These are the activations of a small neural network, seen along a few directions. Each row is one input.
Each table varies a few parts of the input and shows all the possible inputs, shuffled.
Descriptions start from the smaller parts, as in this example, which fits no table here: line(4) and (point or line(9) or (values(2) and ring(8))).
Shared parts are said once, and a part with two or three values counts as separate values.
(in the rows, 128 means zero)

A family of inputs:
x1: [120 141 139 159 119 114 158 151 117 107  34 127 122 148]
x2: [115 126 129 174 121 104  89 166  58 101 110 109 154 137]
x3: [143 139 103 116 165 170 156 127 119 157  74 183 109 119]
x4: [144 133 111 148 163 115  79 139 162 142 161 141 143 161]
x5: [153 131 175  58  78 137 157  85  82  97 138  80 125  66]
x6: [108 165 108 153 124 114 128 141 199 119 105 155 143 155]
x7: [132 154 126 179  82  82 125 150 161 127  76 153 138 159]
x8: [114 135 132 121 189 160 164 136 156 127  91 170 127 130]
x9: [ 97 140 128 138 155 144 163 139 156 110  66 133 148 134]
x10: [178 163 169  88  27 126 137 100 172 120 141  99  89 130]
x11: [113 108 131 133 210 141 128 111 112 104 109 135 127 111]
x12: [107 105 137 143 187 143  83 140 101 131 158 135 161 123]
x13: [160 148  98 146 128 134 114 118 164 177 106 188 114 146]
x14: [130 101 113 113 104 110 130 121 158 155 217 101  97 162]
x15: [130 152 112 125 155 126 123 129 197 144 121 183 134 161]
x16: [ 98 116 120 149 174 132 143 121 110  87  95 118 165 103]
x17: [105 105 135 160 131  98 129 135  76  88  60 121 147 106]
x18: [104  84 134 103 156 128 187  92 105 130 169  85  87 108]
x19: [161 138  71 127 138 128  75 141 129 170 148 176 129 134]
x20: [139 131 188  85  58 141 103 118  74 109 185  73 130  83]
x21: [137 115  92 119 184 156 130 109  76 133 100 171 119  86]
x22: [110 104 143  99 134 146 210 111 150 152 140  97  76 143]
x23: [116 109 129 114  92 120 172 111 196 160 179 131  86 158]
x24: [140 121  91 126 166 159  85 135  62 157 145 159 145 113]
x25: [122 141 100 156 127 104  87 151 162 124 144 126 174 151]
x26: [ 91  80 139 108 133 131 137 124  97 152 216  90 115 119]
x27: [143 141 102 162  90  75  87 168 122 125 116 137 167 155]
x28: [171 136 165  95  28 118  97 121 142 118 187  88 116 106]
x29: [162 153 194  80  64 155 180 108 128 108 112  83  85  98]
x30: [ 97 123 127 162 158 130  85 145  98 106 133  93 168 137]
- Describe the family of inputs behind these rows. => ring(5) and (values(2) or line(4))
- List by row number the other rows that have the ring(5) part in common with x9. => x1, x3, x8, x22, x29
- Change only the values(2) part in x10. List by row number the other rows that result. => x23

A family of inputs:
x31: [164 142 149 116  93 146  82 131  45 106  98 114 150  82]
x32: [132 150 111 148 138 124 163 156 166 154  79 171 110 171]
x33: [106  93 175  78 111 145 199  79 116 118 158  67  87  99]
x34: [185 181 137 127  48 116  68 141 121 134 105 136 135 129]
x35: [109 110 127 135 180 152 176 143  84 133  72 150 128 128]
x36: [116  84 135  92 141 157 148 111  94 151 230  87 106 100]
x37: [ 43  95 132 182 149  82 108 174  96  72 119  67 175 138]
x38: [113 105 123 150 229 144  79 114 111 121 124 155 161 109]
x39: [108 131 141 125 194 184 151 114 127 108  77 133 152 105]
x40: [119  92  69 151 181 133 151 122  69 151  80 167 124 111]
x41: [147 136  59 165 142 103 138 132 146 176  89 191 108 162]
x42: [137 110 121  87  97 129 134 125 178 172 235 116 100 148]
x43: [141 141 104 163 188 119  66 123 191 143 131 174 143 163]
x44: [119 122 167  80  63 118 187  96 202 139 165 102  79 137]
x45: [ 71 124 118 203 104  62 101 173 174  93 132  93 173 193]
x46: [131 172 136 147 149 156 141 123 206 132  89 161 135 150]
x47: [139 121 118 108 132 147  78 135  49 126 196 127 133  94]
x48: [150 130 173  94  89 128 169 105  88  77  86  86 126  78]
x49: [166 169 163  99  44  95 158 119 171 102  94 113 115 117]
x50: [164 153 102 111  89 119  62 145 126 152 201 149 121 147]
- Describe the family of inputs behind these rows. => values(2) and (point or line(4) or ring(5))
- The inputs of x48 and x49 match in every part but the values(2) part. If x35 is changed in the same way as x48 into x49, which row does it become? => x32
- Change only the values(2) part in x36. List by row number the other rows that result. => x42

A family of inputs:
x51: [128 127 128 121  96 119 134 126 151 135 164 113 117 136]
x52: [138 129 145 105 116 139 136 127  94 115 131 109 128 106]
x53: [117 113 130 104 128 143 133 120 107 139 161 105 124 120]
x54: [151 143  93 156 139 115 117 142 168 157 111 185 122 159]
x55: [124 116 141 107 114 130 128 124  91 125 151 111 123 112]
x56: [134 126 132 120 112 126 141 108 155 130 141 119 111 124]
x57: [135 118 147 109 132 147 143 111 103 122 122 118 125  99]
x58: [122 110 140 102 147 142 149 114 115 128 144 117 118 113]
x59: [105 127  78 196 220 120  62 158 112 126  91 171 176 149]
x60: [138 143 147 124 102 131 140 123 155 121 126 125 122 126]
x61: [ 93 134 104 180 190 123 131 152 131 122  40 161 156 159]
x62: [136 132 139 122  83 112 121 130 140 126 152 112 118 134]
x63: [144 145 141 117  84 118 129 129 142 118 131 119 124 127]
- Describe the family of inputs behind these rows. => values(3) or (values(2) and ring(5))
- Change only the values(2) part in x58. List by row number the other rows that result. => x56
